These are the activations of a small neural network, seen along a few directions. Each row is one input.
In each table, some parts of the input vary, and every possible input appears once, in random order.
A made-up example of a description, with smaller parts first: one of 8 places around a ring, together with either a single point or one of 11 places along a line or (one of 2 separate values, together with one of 6 places along a line).
Shared parts are said once, and a part with two or three values counts as separate values.
In the rows, 128 means zero.

Other details of the inputs vary at random and push rows far along two fixed directions, the same in every table; ignore that.

Rows:
row 1: [103 122 131 142 171 155 147 141 142 172  72 181]
row 2: [112 205 147 126 171 109 136 135 129 158 117 176]
row 3: [110 140 134 126 134 121 107 142 113 170 108 141]
row 4: [107 113 133 138 171 145 129 132 138 161  87 187]
row 5: [127 181 156  96  76 100  96 127  88 171 161 119]
row 6: [127  71 104 156 150 138 140 139 151  87 105 125]
row 7: [161 158 129 110  49 101 106 113 115 101 189  51]
row 8: [105  91 130 152 187 147 155 135 137 148  76 199]
row 9: [123  78 111 149 145 145 155 118 147  86 108 124]
row 10: [147 174 133  91  76 111  87 128  96 159 163  86]
row 11: [150  81  94 146 117 122 128 133 147  81 141  98]
row 12: [132 195 144  99  85  98  87 144  82 195 147 118]
row 13: [147 136 113 139 130 103 145 111 147  30 176  83]
row 14: [135  67 116 156 130 146 167 111 167  66 131 128]
row 15: [103 172 160 123 152 142 129 133 109 218  93 182]
row 16: [115 199 154  91  99 108  78 136  88 199 136 114]
row 17: [138 167 147 104  68 110 104 114 105 121 170  64]
row 18: [110 106 126 136 187 162 148 140 143 165  69 182]
row 19: [147 147 134 105  53  94 102 128  98 104 194  68]
row 20: [142 184 141  88  83 113  95 126  98 171 158  98]
row 21: [119  78 112 148 171 147 140 144 152 119  88 147]
row 22: [121 154 139 128 136 129 135 138 124 189  99 166]
row 23: [136 146 131 115 101 111 101 138 106 142 133 106]
row 24: [144 103 116 147 104 137 142 109 139  70 163  83]
row 25: [158 108 109 126  85 121 131 115 134  68 168  69]
row 26: [114  94 129 154 177 157 164 139 152 142  74 172]
row 27: [138 119 104 149 164 113 142 130 158  54 147 115]
row 28: [123 112 120 129 135 130 122 126 128 127 113 119]
row 29: [135  74 123 152 128 141 169 113 160  76 131 134]
row 30: [113 164 170 118 140 141 134 123 121 190 111 171]
row 31: [117  74 108 148 156 139 146 127 155 115 104 161]
row 32: [100 156 141 114 167 146 124 133 114 211  74 186]
row 33: [148  98 116 119  97 120 118 124 133  72 162  54]
row 34: [113 119 119 145 148 134 122 136 124 151 110 151]
row 35: [121  88 127 145 167 161 162 112 149 106  99 166]
row 36: [155  95 111 128 109 133 132 122 137  72 144  83]
row 37: [119  86 112 157 169 157 158 119 150 113 100 150]
row 38: [114 196 148 132 166 102 141 136 129 151 121 168]
row 39: [136  78 111 155 150 150 162 129 157  91  96 139]
row 40: [117 224 144 109 136  89  91 143 107 159 149 132]
row 41: [156 110 120 123  85 124 129 114 130  65 161  65]
row 42: [108 152 138 132 148 129 118 140 100 193 105 165]
row 43: [106 103 114 144 163 135 138 147 140 166  85 192]
row 44: [118  91 118 147 161 135 142 146 132 131  86 155]
row 45: [148 133 132 111  81 126 118 119 120  89 170  58]
row 46: [139  78 105 150 135 128 143 140 134  84 110 122]
row 47: [128 225 149 110 118  81  95 143  92 142 167 114]
row 48: [123 198 159  86  82 117 104 126  96 188 153 124]
row 49: [121 189 149  82  94 114  92 132  94 193 146 127]
row 50: [126 161 146  96 107 129 114 115 111 159 144 133]
row 51: [109 192 135 133 175 103 112 150 125 162 113 176]
row 52: [129 186 146  93 100 112  85 140  92 191 124 120]
row 53: [120 101 121 142 139 126 133 136 122 123 108 132]
row 54: [121  66 102 146 160 144 149 139 157 109 103 161]
row 55: [141  94 106 141 115 128 119 120 133  79 158  84]
row 56: [113 206 142 110 160 109 119 134 115 154 131 160]
row 57: [131  59 114 159 149 144 143 125 154  76 122 136]
row 58: [140  67 121 160 140 156 169 109 165  52 136 126]
row 59: [107 108 138 148 178 151 158 133 144 171  66 187]
row 60: [147 107 127 120  81 126 133 102 138  66 179  77]
row 61: [151  89 119 145 117 133 152 124 147  76 131  99]
row 62: [150 118 125 108  71 110 111 107 126  80 188  62]
row 63: [148  97 109 137 119 134 126 112 138  83 159  83]
row 64: [109 152 147 119 136 131 139 136 123 195 104 179]
row 65: [133  78  91 160 142 129 139 141 150 103 110 138]
row 66: [135  94 124 132 135 146 131 115 136  93 132 120]
row 67: [135  94 113 130 108 135 145 119 143  79 151 106]
row 68: [143 173 141 101  77 119  95 109  99 135 182  65]
row 69: [118 144 135 112 161 138 120 142 119 200  75 174]
row 70: [104 142 137 124 144 129 121 135 120 183 100 183]
row 71: [139  86 125 134 131 151 145 109 147  81 146 114]
row 72: [141 169 141  89  67 114  99 118 104 138 183  83]
Description of these inputs: one of 8 places along a line, together with either a single point or one of 8 places around a ring.
The inputs of row 32 and row 17 match in every part but the place on the line of 8. If row 50 is changed in the same way as row 32 into row 17, which row does it become?
Answer: row 14
The inputs of row 37 and row 34 match in every part but the place on the line of 8. If row 41 is changed in the same way as row 37 into row 34, which row does it become?
Answer: row 23
Start at row 12 and move only the place on the line of 8, one step at a time. The first step leads to row 65. Which rows follow, in order?
Answer: row 11, row 10, row 20, row 25, row 7, row 22
Change only the place on the ring of 8 in row 12. List by row number the other rows that result.
Answer: row 5, row 8, row 19, row 42, row 44, row 46, row 53
List by row number the other rows that have the place on the line of 8 in common with row 64.
Answer: row 15, row 22, row 26, row 29, row 30, row 38, row 59, row 61

Rows:
row 73: [114 171 147 109 120 125 107 132 102 197 118 146]
row 74: [114 217 148 112 146  95 102 142 104 173 130 152]
row 75: [127  95  99 169 186 123 159 134 163  60 118 147]
row 76: [103 102 122 148 181 148 152 141 141 167  61 197]
row 77: [142 128 126 119  87 115 111 124 120 109 164  84]
row 78: [114 169 149 106 118 130 107 129 104 198 119 152]
row 79: [146 125 129 117  86 121 118 124 119 108 158  85]
row 80: [137  56 101 158 141 144 153 126 159  73 122 124]
row 81: [136  66 107 154 133 140 154 122 150  75 125 118]
row 82: [135  62 102 149 141 143 147 123 154  76 125 125]
row 83: [144 150 134 106  79 117 102 119 109 116 171  67]
row 84: [112 174 153 101 128 133 108 128 102 198 113 153]
row 85: [142 124 124 119  86 119 112 121 121 104 168  82]
row 86: [114 176 156  99 122 130 107 128 100 196 118 147]
row 87: [141  69 101 149 135 143 149 124 152  81 123 115]
row 88: [146 138 133 111  80 122 109 114 115 104 172  66]
row 89: [114 170 147 101 121 124 102 135 104 195 117 153]
row 90: [144 142 132 111  80 116 105 123 114 108 167  67]
row 91: [106 101 123 147 192 160 153 140 146 167  58 196]
row 92: [135  60 108 157 140 143 160 124 154  75 117 126]
row 93: [138  71 111 147 129 142 152 124 148  84 123 121]
row 94: [113 173 152 109 123 126 108 135 104 202 112 151]
row 95: [147 125 128 116  80 122 118 118 118 103 165  80]
row 96: [136  67 104 151 137 139 152 131 151  86 114 127]
row 97: [144 132 135 118  80 118 116 117 117 106 169  77]
row 98: [114 172 153 108 120 124 110 136 102 197 112 149]
row 99: [105 104 123 139 182 152 144 138 140 164  69 190]
row 100: [119 173 145 104 123 128 108 136 105 201 108 149]
row 101: [144 134 133 109  80 118 108 115 115 107 174  80]
row 102: [142 137 132 116  82 112 108 123 114 114 165  78]
row 103: [113 172 154 101 122 129 107 131 103 201 116 158]
row 104: [145 139 137 112  81 122 110 117 115 106 168  69]
row 105: [129  91 103 172 185 126 164 132 165  58 118 149]
row 106: [140  70 109 150 136 146 154 123 152  83 119 120]
row 107: [137 164 129 130 125  99 118 125 124  91 167 102]
row 108: [114 212 150 111 143 101 114 138 113 171 130 155]
row 109: [136  61 106 155 136 145 154 123 155  78 126 123]
row 110: [136  59 106 152 144 145 152 124 156  69 120 119]
row 111: [144 131 132 118  78 118 114 114 117 103 172  73]
row 112: [121 174 149 103 120 129 108 135 104 199 111 144]
row 113: [102 103 122 140 189 156 147 137 141 169  65 199]
row 114: [110 110 124 140 176 157 148 135 140 175  67 193]
row 115: [137 173 136 122 114  97 123 126 127  97 169 100]
row 116: [138 181 139 116 105  97 117 120 121 100 179  94]
row 117: [131 119 111 151 159 117 152 126 156  69 136 132]
row 118: [130 123 118 150 158 120 155 126 154  75 133 137]
row 119: [103 135 122 157 213 129 152 147 148 142  75 206]
row 120: [148 134 128 110  72 114 109 120 112 106 173  71]
row 121: [106  95 121 144 185 155 149 140 146 164  67 202]
row 122: [111 171 147 107 123 125 111 134 102 198 112 152]
Describe the family of inputs behind these rows.
Answer: one of 5 places around a ring, together with either one of 2 separate values or one of 8 places around a ring
Start at row 80 and move only the place on the ring of 8, one step at a time. The first step leads to row 121. Which rows follow, in order?
Answer: row 110, row 91, row 112, row 79, row 98, row 94
Change only the place on the ring of 5 in row 122. List by row number the other rows that result.
Answer: row 76, row 81, row 92, row 98
Start at row 97 and move only the place on the ring of 8, one step at a time. The first step leads to row 92. Which rows follow, in order?
Answer: row 93, row 106, row 104, row 86, row 103, row 109

Rows:
row 123: [153 168 148 102  67 111 116 104 113  87 194  53]
row 124: [150 101 113 142  92 112 130 117 138  50 179  66]
row 125: [120 111 124 146 160 139 159 131 148 124 100 162]
row 126: [119 126 127 140 160 137 147 136 140 149  95 169]
row 127: [113  93 111 150 196 158 155 132 155 131  75 180]
row 128: [111 194 147 102 126 107  96 147  95 207 117 162]
row 129: [147 190 158  93  63 112 101 104 100 113 197  53]
row 130: [133 110 117 144 138 134 141 125 143 106 128 125]
row 131: [147  96 111 138 120 132 140 113 148  59 157  88]
row 132: [119  95 109 153 184 144 149 146 149 131  71 166]
row 133: [149 205 143  85  39  80  62 127  78 136 208  36]
row 134: [135  61 121 124  91 161 134 116 130 139 121 116]
row 135: [116 186 147 103 138 126 106 138 107 189 107 148]
row 136: [112 199 158  98 123 115 111 130 104 198 127 164]
row 137: [116 210 167  97 119 120 111 131  95 207 119 145]
row 138: [124 167 139 110 114 109  93 137 102 154 142 113]
row 139: [144 193 149  87  59  96  82 114  94 126 202  61]
row 140: [114 118 113 144 168 127 135 151 135 153  84 176]
row 141: [147 163 148 103  70 105 114 108 113  89 193  66]
row 142: [140 123 127 133 113 127 135 117 135  91 155  94]
row 143: [148 116 124 130  82 108 122 113 129  58 192  67]
row 144: [140  85 112 152 123 122 152 123 152  57 150 111]
row 145: [126  89 110 150 173 150 146 129 152 100  97 139]
row 146: [143 157 139 108  84 110 107 112 116 103 186  80]
row 147: [130  79 103 156 147 129 143 130 151  82 127 134]
row 148: [127  99 113 145 162 142 155 128 154 106 106 153]
row 149: [115 153 135 119 151 125 118 139 120 163 104 158]
row 150: [110 136 131 136 157 130 132 135 130 162 105 178]
row 151: [122 111 116 150 153 131 139 135 140 131 108 155]
row 152: [154  89 103 145 112 121 143 123 148  53 155  83]
row 153: [116 146 164  88  88 157 106 122  89 234 102 141]
row 154: [130  75 102 153 162 139 148 126 155  77 118 135]
row 155: [147 101 122 135 102 124 139 106 144  46 180  78]
row 156: [119 116 116 142 170 136 142 144 139 144  86 165]
row 157: [113 196 152  98 127 117 106 133 103 199 122 162]
row 158: [163  59 116 112  44 144 104 115 116  86 167  28]
row 159: [111 115 132 145 165 138 146 130 137 136 101 169]
row 160: [111 216 166  97 111 111  96 133  86 213 130 141]
row 161: [116  98 117 145 177 143 139 134 146 120  95 158]
row 162: [117 169 146 114 138 135 124 123 120 171 121 153]
row 163: [131  84 109 160 146 129 159 132 155  84 118 139]
row 164: [119 134 131 134 143 122 134 137 131 146 115 165]
row 165: [111 193 145 106 123 110  96 141  97 208 120 152]
row 166: [118  96 126 150 170 149 159 119 152 105 105 159]
row 167: [123 111 128 141 157 148 155 116 149 110 116 147]
row 168: [152 126 116 122  76  99 101 123 117  68 194  53]
row 169: [140 156 130 114 102 113 104 129 111 127 154  86]
row 170: [125  91 108 158 157 130 153 139 151 111 102 160]
row 171: [111 176 143 111 138 112 102 148 103 191 108 158]
row 172: [154 141 132 121  66  99 116 119 117  71 191  51]
row 173: [117 145 130 123 158 136 131 137 128 162  95 164]
row 174: [114 137 138 129 154 135 146 125 137 143 111 172]
row 175: [113 198 147 103 124 105  89 151  92 210 111 145]
row 176: [115 174 153 112 143 136 134 124 121 176 111 165]
row 177: [145 131 133 125  87 106 124 119 123  77 176  78]
row 178: [115 188 142 109 122 106 102 146 101 201 117 155]
row 179: [128  88 118 156 158 147 162 122 153  89 110 134]
row 180: [119  65 129 127 121 173 145 121 132 170  87 157]
row 181: [126  84 100 157 163 132 136 141 145 100 101 132]
row 182: [143  80 100 152 139 132 136 129 148  64 131  89]
row 183: [117 139 149  88  92 152  95 132  89 236 101 143]
row 184: [130  72  99 160 156 129 155 134 157  80 116 148]
row 185: [124  39 111 137 127 174 145 126 141 151  83 151]
row 186: [131  72 100 162 167 145 158 130 161  87 104 141]
row 187: [116 132 133 134 164 144 149 129 141 152  95 177]
row 188: [145  83 103 142 124 122 140 124 149  49 152  96]
The inputs of row 171 and row 164 match in every part but one. If row 132 is changed in the same way as row 171 into row 164, which row does it become?
Answer: row 126
The inputs of row 130 and row 182 match in every part but one. If row 187 is changed in the same way as row 130 into row 182, which row does it become?
Answer: row 135
Describe the family of inputs behind these rows.
Answer: one of 6 places along a line, together with either a single point or (one of 2 separate values, together with one of 5 places around a ring)
Start at row 160 and move only the place on the line of 6, one step at a time. The first step leads to row 124. Which rows follow, in order?
Answer: row 151, row 165, row 133, row 181
Change only the choice among 2 separate values in row 166. List by row number the other rows that result.
Answer: row 141
